These are the activations of a small neural network, seen along a few directions. Each row is one input.
In each table, some parts of the input vary, and every possible input appears once, in random order.
A made-up example of a description, with smaller parts first: one of 2 separate values, together with either a single point or one of 11 places around a ring or (one of 4 places along a line, together with one of 8 places around a ring).
Shared parts are said once, and a part with two or three values counts as separate values.
(in the rows, 128 means zero)

Other details of the inputs vary at random and push rows far along two fixed directions, the same in every table; ignore that.
To show where, the next rows are all for the same input, with only those details redrawn:
[129 135  87 113  75 180 204 164  96 185 180  93 110]
[145  97 131 118 135  75 136 113 177  90 168 107 104]
[108 161 146  88 126 175 118 147 117 168 115 146 113]
[142  96 147 114 148  68 114 108 186  80 158 118 104]
[117 146 142  96 126 152 123 140 129 146 128 137 110]
[102 163 185  78 164 153  61 128 143 136  79 177 115]
[103 175 132  87 106 209 142 162  90 198 119 142 115]

Rows:
x1: [148  81  72 184 106  66 184 107 163  74 176  50 128]
x2: [108 169 182 131 174 162  77 133 137 111  52 181 142]
x3: [147 137 116 158 146 156 146 161 100 118 103 136 158]
x4: [144 101 184  87 178  43  44  81 174  96 128 178 119]
x5: [172  87 117 179 165  93 165 138 147  53 142 104 141]
x6: [125 143 136 141 118 156 149 142 120 136 119 132 129]
x7: [ 74 177 111 118  85 182 116 129  73 200 101 129 139]
x8: [130 139  80 124  72 186 211 169  91 179 171  92 119]
x9: [151 107  74 152  82 137 220 154 130 128 190  65 119]
x10: [125 165 181 126 186 141  45 122 126 110  44 199 160]
x11: [138 118 158 153 168  71  65  90 164  69  89 154 157]
x12: [136  84  66 188  94  53 173  94 157  82 178  52 139]
x13: [113 168 117 164 112 211 174 163  86 158 100 131 152]
x14: [115 113 161 114 148  59  49  74 171  96 115 149 127]
x15: [115 102  61 141  58 100 178 109 114 159 199  64 118]
x16: [ 69 192 166 106 151 193  51 132 103 164  31 167 136]
x17: [122 165 123 130 109 220 164 175  77 182 110 148 130]
x18: [112 118 155 122 160  71  60  85 174  81  98 135 118]
x19: [ 98 166 118 132  99 168 112 128  92 173  96 132 148]
x20: [127 106 185  98 168  69  74  93 179  94 131 163 103]
x21: [181  69  92 140 102  50 168 109 148 108 211  98 119]
x22: [136 144  76 149  59 175 183 152  68 193 147 106 150]
x23: [131 100 130 169 147  46  90  81 181  58 121 113 151]
x24: [145 106 134 152 159  82 127 119 187  53 130 112 130]
x25: [180  72  83 189 121  79 211 130 164  66 192  83 124]
x26: [132 141  75 133  52 175 181 148  63 207 157 113 143]
x27: [ 94 159 190  78 176 141  40 117 147 126  66 169 112]
x28: [153 118 121 125 114 110 131 121 120 130 144 141 135]
x29: [110  91 129 114 126  40  89  70 171 108 157 108 109]
x30: [103 167 112 105 101 206 152 162  83 190 111 117 123]
x31: [143 122 117 178 139 146 170 144 130  97 125 122 144]
x32: [150 102 180 103 193  78  78 114 163  76 119 164 109]
x33: [122 115 175 126 191  74  59 100 193  50  84 132 121]
x34: [113 147 142  87 123 174 132 148  98 188 131 165 107]
x35: [170  84 146 143 174  77 128 129 159  57 140 128 120]
x36: [179  55 106 115 119  53 173 121 148 109 218 102 103]
x37: [132 162 119 103 105 212 153 177  56 200 115 155 134]
x38: [140 153 140 136 157 187 138 169  90 127  88 156 140]
x39: [149  95 134 186 159  54 100  89 170  49 117 122 168]
x40: [152 115 166 133 176  69  66  99 163  76 100 162 143]
x41: [ 92 163 129  73 107 199 132 149  86 207 123 131 108]
x42: [133  90  61 127  51  99 192 111 112 175 224  72 116]
x43: [154 125  85 127  89 190 214 184  66 177 170 110 118]
x44: [192  61  84 165 116  64 201 135 146  79 199  81 126]
x45: [129 140 141 120 130 162 134 149 112 145 118 160 118]
x46: [131 105  50 194  83 125 215 132 118 117 170  44 141]
x47: [105 104 174  93 170  49  39  71 186  88 114 142 101]
x48: [151  82  85 188 133  83 188 124 170  54 163  51 140]
x49: [111 158 153 101 121 172 121 140 110 173 115 159 116]
x50: [ 75 167 152 151 159 138  53 106 126 113  43 148 162]
x51: [110 115 162 113 160  67  56  81 177  91 108 134 109]
x52: [102 175 131  87 103 212 142 162  88 200 118 141 116]
x53: [187  58  94 136 113  58 190 126 145  98 216  89 111]
x54: [139 102 191 109 190  67  63  98 186  72 114 176 105]
x55: [ 88 165 157 149 159 144  52 113 125 114  45 162 169]
x56: [106 164 188 101 161 155  67 125 133 132  67 189 125]
x57: [110 149 132  85  99 158 108 123  87 206 127 156 130]
x58: [135 131  79 123  53 163 183 143  70 208 177 108 133]
x59: [124 104  51 169  59 106 196 117 113 142 187  49 133]
x60: [144 108  65 167  94 137 216 150 126 115 172  53 128]
x61: [131  97 126 136 126  50  93  79 168  88 144 117 130]
x62: [142 157 134 135 147 181 132 165  88 139  85 158 149]
x63: [111 190 157 137 158 203  82 150  80 156  40 186 174]
x64: [136 120 144  88 136 147 137 147 101 159 147 149 102]
x65: [ 85 183 178  56 145 199  76 145 106 189  82 185 111]
x66: [111 166 125 149 133 191 147 162 110 132  91 127 149]
What is each input in this table made of?
> one of 6 places along a line, together with one of 11 places around a ring
The inputs of x38 and x32 match in every part but the place on the line of 6. If x24 is changed in the same way as x38 into x32, which row does it become?
> x52
The inputs of x20 and x56 match in every part but the place on the line of 6. If x41 is changed in the same way as x20 into x56, which row does it become?
> x30
Which other rows does x26 become when the place on the line of 6 takes its other values? List them by row number.
> x11, x22, x39, x57, x58

Rows:
x67: [138 134 134 126 134 134 122 137 123 125 115 134 133]
x68: [117 134 132 130 141 142 128 136 126 124 117 124 131]
x69: [119 140 128 127 136 144 126 135 134 120 113 123 128]
x70: [126 135 131 131 137 137 120 131 118 132 116 138 144]
x71: [118 133 129 119 126 132 115 124 117 145 124 135 137]
x72: [125 134 131 107 132 133 111 131 121 137 119 135 121]
x73: [134 131 134 133 133 138 124 136 117 126 116 143 131]
x74: [124 139 132 133 131 138 127 133 135 120 115 121 131]
x75: [147 109  99 159 102 115 170 127 126 121 161 108 138]
x76: [119 137 131 129 116 133 117 119 120 142 121 143 135]
x77: [145 102 100 140 101 108 164 127 121 129 169 105 118]
x78: [114 140 133 121 122 136 118 126 134 134 117 121 124]
x79: [118 139 134 139 131 144 129 133 128 123 112 133 129]
x80: [133 127 136 122 145 136 122 137 116 127 118 137 133]
x81: [122 141 131 121 116 132 113 120 125 142 118 134 138]
x82: [135 132 131 121 141 136 120 138 124 122 115 135 129]
x83: [124 126 135 109 136 130 114 129 115 139 124 134 125]
x84: [118 135 134 136 138 143 131 132 127 127 115 131 125]
x85: [145  98 102 136 109 104 166 125 121 131 171 103 114]
x86: [128 141 127 129 132 139 118 132 125 129 113 137 141]
x87: [132 141 131 134 125 137 122 129 125 130 115 135 144]
x88: [128 105  99 136 109 112 166 128 132 126 168  87 119]
x89: [110 140 129 115 128 139 118 128 133 133 117 123 120]
x90: [119 142 126 117 122 135 111 124 124 142 118 135 134]
x91: [129 109 100 147  98 114 167 124 135 125 164  94 117]
x92: [135  77 170 139 188  14  68  70 218  30 127 129 109]
x93: [128 136 135 113 125 132 112 130 119 141 119 134 126]
x94: [139 105  97 146 100 104 165 117 126 135 171 104 126]
x95: [133 129 136 130 141 137 126 135 115 130 116 141 127]
x96: [129 134 150 100 128 139 126 133 138 142 140 149 112]
x97: [138 135 149 112 137 142 134 142 140 130 133 150 120]
x98: [127 136 132 139 133 137 125 127 118 134 117 143 138]
What is each input in this table made of?
> one of 2 separate values, together with either a single point or (one of 3 separate values, together with one of 5 places around a ring)
Which other rows does x70 become when the choice among 2 separate values takes its other values? List them by row number.
> x71
Start at x78 and move only the place on the ring of 5, one step at a time. The first step leads to x89. Which rows follow, in order?
> x88, x92, x91

Rows:
x99: [124 131 115 135 127 152 159 142 122 134 138 114 124]
x100: [127 129 101 139 110 139 149 135 115 137 131 110 134]
x101: [116 151 163 128 146 128  77 112 139 114  79 159 134]
x102: [112 143 173 114 177 131  79 127 145 104  85 160 137]
x103: [133  90 161 114 161  46  72  82 186  72 135 138 113]
x104: [113 130 109 144 115 146 154 137 119 134 130 106 123]
x105: [118 148 162 128 151 124  69 115 137 114  81 159 141]
x106: [113 130 154 101 138 122  93 113 133 138 114 143 117]
x107: [148 125 110 131 120 140 147 147 109 135 136 118 134]
x108: [126 150 172 121 156 132  81 121 144 109  82 168 130]
x109: [132 126 105 133 116 130 143 132 113 137 137 112 148]
x110: [122 138 149  99 141 124  96 124 137 135 119 156 117]
x111: [144 130 117 139 110 141 152 142 119 136 141 122 134]
x112: [138 126 109 134 118 143 158 145 121 132 138 117 128]
x113: [ 96 199 164  89 148 224  82 162  75 188  50 188 154]
x114: [132 130 116 135 120 149 159 146 115 130 133 113 118]
x115: [111 147 155 117 167 126  68 112 138 115  78 157 141]
x116: [131 133 119 141 108 146 158 139 129 135 138 123 127]
x117: [138 103 125 114 117 104 145 120 139 128 164 111 110]
x118: [127 125 113 117 109 124 143 127 121 153 151 116 117]
x119: [175  56 124 154 166  11 129  87 211  26 176  97 123]
x120: [123 124 120 116 108 131 143 129 116 159 149 110 116]
x121: [134 117 111 153 115 133 153 129  91 149 140 136 139]
x122: [104 154 165 129 149 135  76 114 144 118  77 163 135]
x123: [126 135 113 142 104 137 149 129 120 142 140 117 147]
x124: [144 116 117 147 121 140 160 139  95 147 145 142 135]
x125: [124 131 108 115 103 134 142 131 115 159 150 123 118]
x126: [121 130 159 102 144 120  99 122 138 134 120 142 114]
x127: [147  81 120 157 143  51 132 100 174  56 150  92 116]
x128: [159  74 129 129 143  33 128  96 188  71 178 106 106]
x129: [124 122 112 115 102 126 137 125 121 147 153 123 118]
x130: [136 122 117 136 127 139 151 146 118 125 137 112 124]
x131: [129 124 116 110 104 133 144 133 120 148 156 127 115]
x132: [136 128 105 136 111 134 144 132 109 133 128 112 132]
x133: [146 129 111 130 116 144 154 145 110 135 133 119 127]
x134: [119 154 171 116 155 142  83 127 140 123  88 170 146]
x135: [124 128 106 142 115 144 148 142 106 137 131 105 130]
x136: [123 137 110 146 106 140 151 126 125 141 138 117 137]
x137: [138 125 102 137 113 133 139 137 105 138 131 111 139]
x138: [123 128 117 138 124 148 158 145 126 128 134 114 119]
x139: [ 99 147 161 124 169 132  77 115 143 111  80 151 130]
x140: [133 135 118 139 114 145 155 135 129 137 142 125 133]
x141: [117 129 109 139 118 140 152 136 115 135 138 105 138]
x142: [129 121 119 108 105 136 146 133 118 152 157 122 114]
The inputs of x104 and x138 match in every part but one. If x118 is changed in the same way as x104 into x138, which row does it become?
> x128
What is each input in this table made of?
> one of 2 separate values, together with either a single point or one of 6 places around a ring or (one of 3 separate values, together with one of 5 places around a ring)
Which other rows does x131 become when the place on the ring of 6 takes its other values? List them by row number.
> x110, x117, x126, x128, x142
Which other rows does x119 become when the choice among 3 separate values takes its other values? List them by row number.
> x99, x140
Start at x127 and move only the place on the ring of 5, one step at a time. The first step leads to x135. Which rows follow, in order?
> x141, x139, x104
